A small network was trained on invented records. Each row is its activation on one of them, seen along a few directions.
Here are examples, each followed by its value of one field, S.
Other fields move the rows too, some of them a lot.
Strong random noise was added to every row along 4 fixed directions; ignore it. To show where, here is one row again and again, with new noise each time:
[ 138 -116 -192   94 -204   90  155 -241  255  -46  171  173 -202 -103
 -432  105 -187   72  109]
[  74 -183 -287  146 -513   40 -116 -266  -79  -92  235  100 -267 -133
 -102  160  -49    0  -72]
[ 104 -260 -246 -120 -456  -86   21  -32  -98 -143  340 -106 -300 -160
   42  214   -1  136  -89]
[-185   37  -60  -75 -367  -66 -246  -12 -325 -240 -124  -95  -98 -176
  126 -187 -217 -181 -221]
[  98  104  109  191  253   19  518 -110  473  145  -14  125 -177  -19
 -621 -181 -413 -129  161]
[-159  124   74  237 -214 -123  -29  -46 -255   25 -101  -90 -217  -80
   78 -290 -265 -403 -249]

[ -15   87  152  -89 -105  152 -181   67 -120  -21 -137  -36  234    3
  161  121  198   97    4] : s5
[-171  124  -72    0  -79  148 -335 -144  -20 -179 -379  152  297  -22
 -192 -267 -170 -114   57] : s6
[  98 -255 -442  -96 -225  230 -462 -166   44 -325   60  215  187   -8
 -126  203  239  305  171] : s2
[-129  394  380  240  156 -110   63   90 -123  168 -221 -103  -20   38
  226 -208 -130 -223 -179] : s2
[-268  -29 -326  478 -247  -13 -440 -269 -445   14 -129   75 -105   56
  234 -147    9 -516 -254] : s1
[ -76  368  319  487 -254  146 -433 -196 -265  134 -332  208  176   36
  215 -105   -1 -194 -169] : s4
[-121  -20 -163  394   82    2  -81 -128  -96  223   -5   38   52  201
   -2 -187  143 -354  -25] : s3
[  61  266  450   25  251 -203  380  400  -49  320   73 -345  -29   79
  345 -125   73  -50  -46] : s9
[-225  165  -13 -133  297  174  -44 -121  146 -221 -414  108  222   -1
 -417 -321 -280 -142  103] : s5
[ -88 -258 -255 -305 -115   29 -213   14 -111 -221  -10  -68  106    3
   66    1  137   75   14] : s8
[  66 -238 -278  -49 -641   43 -322 -134 -257 -125  266   -9 -112  -86
  227  307  237  250  -66] : s6
[  56   43   54  381  -72  152  -26 -255  -11  274  -10  204    2   78
  -46   65  138 -135   27] : s8
[-247   91 -123 -166  390    6  -45   94   49 -223 -355   -6  182   -2
 -224 -381 -300 -238  -18] : s1
[ 104   98  165  242 -198  100 -118 -150  -68  153  -25  213   33   -8
   86  155   78  110  -20] : s10
[ 117 -317 -131 -624  354  -96  504  291  395 -237  161 -154  -84  -83
 -282  122 -149  326  220] : s11
[-163  478  336  265  -82  205 -258 -295   15 -116 -508  393  212 -179
 -305 -291 -347 -176   -2] : s7
[-200 -129 -300 -411 -191  -12 -385   66 -357 -374    2 -169  133  -96
  275   32  118  105  -78] : s3
[-118 -165 -340   33 -176   42 -228 -145 -119 -154    1  102  -81  -34
  -82  -32  -94 -181 -137] : s12
[  96  -32   81  311   67  108  -41 -144   15  248   52  141   78  170
   94  102  228 -125   -4] : s11
[   6 -132 -266  177 -177  140 -297 -325   51  -24  -81  212   85   41
 -194  -60   39 -120   83] : s7
[ -70  239  242  -29  206  -21  239   94  199  -97 -329   70  -45 -147
 -368 -279 -536  -52   66] : s4
[-165   20  112 -255 -120  -20 -414  264 -428 -115 -138 -228  249   18
  596   32  250   45 -234] : s12
[  45  -32 -539  232 -425  513 -748 -603  120 -366 -253  576  339 -119
 -462   22   11   94  255] : s9
[ 170 -266   13 -131  211 -237  275  242  122  138  249 -253 -190   70
  101    7   86   43   24] : s10

Which value of S does each new row have?
[-147  142  315 -118  484  -77  187  321   32  148 -232 -254  207  186
   45 -303  -11 -225    4] : s5
[  36 -112 -286   84  120   -6  125 -128   99   60  219    8  -63   70
 -164   19   64  -95   44] : s3
[-299  205    3    2 -266   38 -560  -62 -439 -198 -325   51  110  -87
  337 -116  -50 -242 -263] : s12
[  94 -149  168 -404  409 -117  353  366  156   50  108 -244  137   74
  168  134  134  217   94] : s11
[ 112  -45  206   64   23  -89  199  178 -113  302  207 -205 -100   85
  316  150  277  -28  -59] : s8
[  -9 -168 -276 -262 -114  195 -229 -215   83 -357  -56  229  140  -96
 -201  185  -19  256  134] : s11
[-104 -150 -243 -102   13 -210   37  157 -274  -27  167 -276 -168  -13
  174 -164    8 -259 -216] : s3
[ 124  171  -91 -110   25  355 -128 -293  441 -218 -183  420  213 -117
 -561  211 -154  451  299] : s2
[ 150  -24   99  483  -73  -26  -16 -182   -8  369  141   75 -185  173
  145   68  164 -189  -43] : s10
[ 103 -284 -138  217  186  -38   99  -70  100  247  246   22  -59  260
   38   71  270 -184   54] : s11
[  -5 -125   38 -284 -314 -145  -85  230 -385 -100  250 -369  -56  -89
  582  309  307  203 -211] : s5
[ -57   -4  -48 -446 -233  -32 -130  152  -81 -421 -136  -35  -44 -269
  -77  -57 -328  216  -69] : s4
